These are the activations of a small neural network, seen along a few directions. Each row is one input.
Each table varies a few parts of the input and shows all the possible inputs, shuffled.
Descriptions start from the smaller parts, as in this example, which fits no table here: one of 4 places along a line, together with either a single point or (one of 2 separate values, together with one of 5 places around a ring) or one of 11 places around a ring.
Shared parts are said once, and a part with two or three values counts as separate values.
In the rows, 128 means zero.

Other details of the inputs vary at random and push rows far along two fixed directions, the same in every table; ignore that.

A family of inputs:
x1: [127 131 125 120 120 126 123 127 137 130 135 124]
x2: [123 126 128 121 118 125 121 126 134 130 134 125]
x3: [124 119 121 130 114 127 127 128 133 130 136 128]
x4: [127 120 117 131 118 128 124 124 123 137 131 126]
x5: [122 129 131 125 142 138 126 138 132 128 121 128]
x6: [119 128 120 131 133 127 126 125 120 132 123 128]
x7: [115 130 134 124 126 127 126 133 136 125 126 125]
x8: [122 129 124 128 135 135 132 138 127 123 119 134]
x9: [119 131 125 127 135 125 121 125 123 134 121 125]
x10: [125 126 125 123 123 126 118 122 124 136 130 123]
x11: [119 131 126 129 122 130 132 134 132 120 130 130]
x12: [124 136 121 126 136 127 123 126 125 134 122 124]
x13: [129 124 119 126 114 132 127 125 135 126 134 134]
x14: [116 126 129 128 123 129 132 132 132 122 128 129]
x15: [204  95 164 149 159 110 141  88 106  54 114  58]
x16: [127 127 118 124 116 128 130 125 135 127 136 129]
x17: [129 128 125 121 118 130 120 127 138 129 132 130]
x18: [182 158 198 146 141  79 182 126  97 179 149 201]
x19: [121 126 125 130 138 140 131 138 130 126 123 133]
x20: [126 133 123 127 136 130 120 126 125 132 118 129]
x21: [129 126 126 124 122 134 120 127 140 131 135 129]
x22: [116 127 127 127 135 130 132 136 125 125 121 129]
x23: [218  96 164 141 147 116 138  82 107  51 122  62]
x24: [121 136 123 128 135 126 121 127 122 132 124 125]
x25: [120 135 128 122 139 130 129 138 131 128 121 125]
x26: [125 123 127 126 118 124 121 129 137 133 134 124]
x27: [125 131 125 122 118 126 121 128 134 128 137 125]
x28: [123 122 122 125 115 127 127 125 132 128 136 129]
x29: [118 123 126 132 134 130 132 140 126 127 121 128]
x30: [131 125 116 127 119 134 122 122 124 133 130 132]
x31: [126 130 116 132 133 132 126 125 122 130 120 133]
x32: [129 128 116 125 120 130 126 121 124 134 132 126]
x33: [129 121 120 128 118 136 127 125 137 128 137 133]
x34: [121 125 118 136 132 127 126 128 121 134 122 127]
x35: [129 131 121 122 123 128 120 123 127 137 131 122]
x36: [172 149 206 147 128  80 184 137 110 173 154 203]
x37: [122 133 131 125 126 132 126 133 139 123 124 129]
x38: [120 135 130 123 127 129 128 134 139 125 127 126]
x39: [122 128 125 129 122 134 132 133 135 120 125 134]
x40: [121 133 118 133 132 128 126 126 119 130 125 129]
x41: [125 123 119 126 120 128 124 121 121 134 132 127]
x42: [132 126 123 126 126 135 117 124 129 138 131 127]
x43: [122 126 126 131 126 138 132 133 138 123 128 133]
x44: [126 130 123 130 139 134 120 126 128 135 121 128]
x45: [120 131 124 127 123 131 134 133 135 122 128 130]
x46: [132 123 117 130 123 137 123 122 127 135 133 131]
x47: [127 128 117 127 118 130 124 122 121 132 134 127]
x48: [118 135 131 125 126 128 126 134 135 123 129 125]
x49: [118 126 131 128 138 128 126 140 130 130 120 124]
x50: [127 131 122 124 122 128 118 124 124 135 133 123]
x51: [120 132 123 126 135 132 134 137 127 125 122 128]
x52: [127 123 123 128 122 126 118 126 126 139 130 122]
x53: [122 132 129 123 138 134 126 138 130 126 118 130]
x54: [119 131 124 128 134 131 132 138 124 122 123 129]
x55: [118 134 129 123 137 130 126 138 128 126 123 125]
x56: [123 130 133 127 130 136 126 134 140 125 127 128]
x57: [118 127 133 129 126 127 125 136 137 127 126 124]
x58: [126 127 118 135 136 136 126 125 125 132 123 132]
x59: [125 127 120 126 114 128 128 126 131 125 138 129]
x60: [116 129 133 123 138 128 126 136 128 127 120 125]
Description of these inputs: one of 2 separate values, together with one of 5 places around a ring, together with one of 6 places along a line.
Question: The inputs of x13 and x17 match in every part but the choice among 2 separate values. If x18 is changed in the same way as x13 into x17, which row does it become?
Answer: x12
Question: The inputs of x46 and x42 match in every part but the choice among 2 separate values. If x32 is changed in the same way as x46 into x42, which row does it become?
Answer: x35
Question: Which other rows does x29 become when the place on the ring of 5 takes its other values? List them by row number.
Answer: x3, x4, x34, x36
Question: Which other rows does x6 become when the choice among 2 separate values takes its other values? List them by row number.
Answer: x9
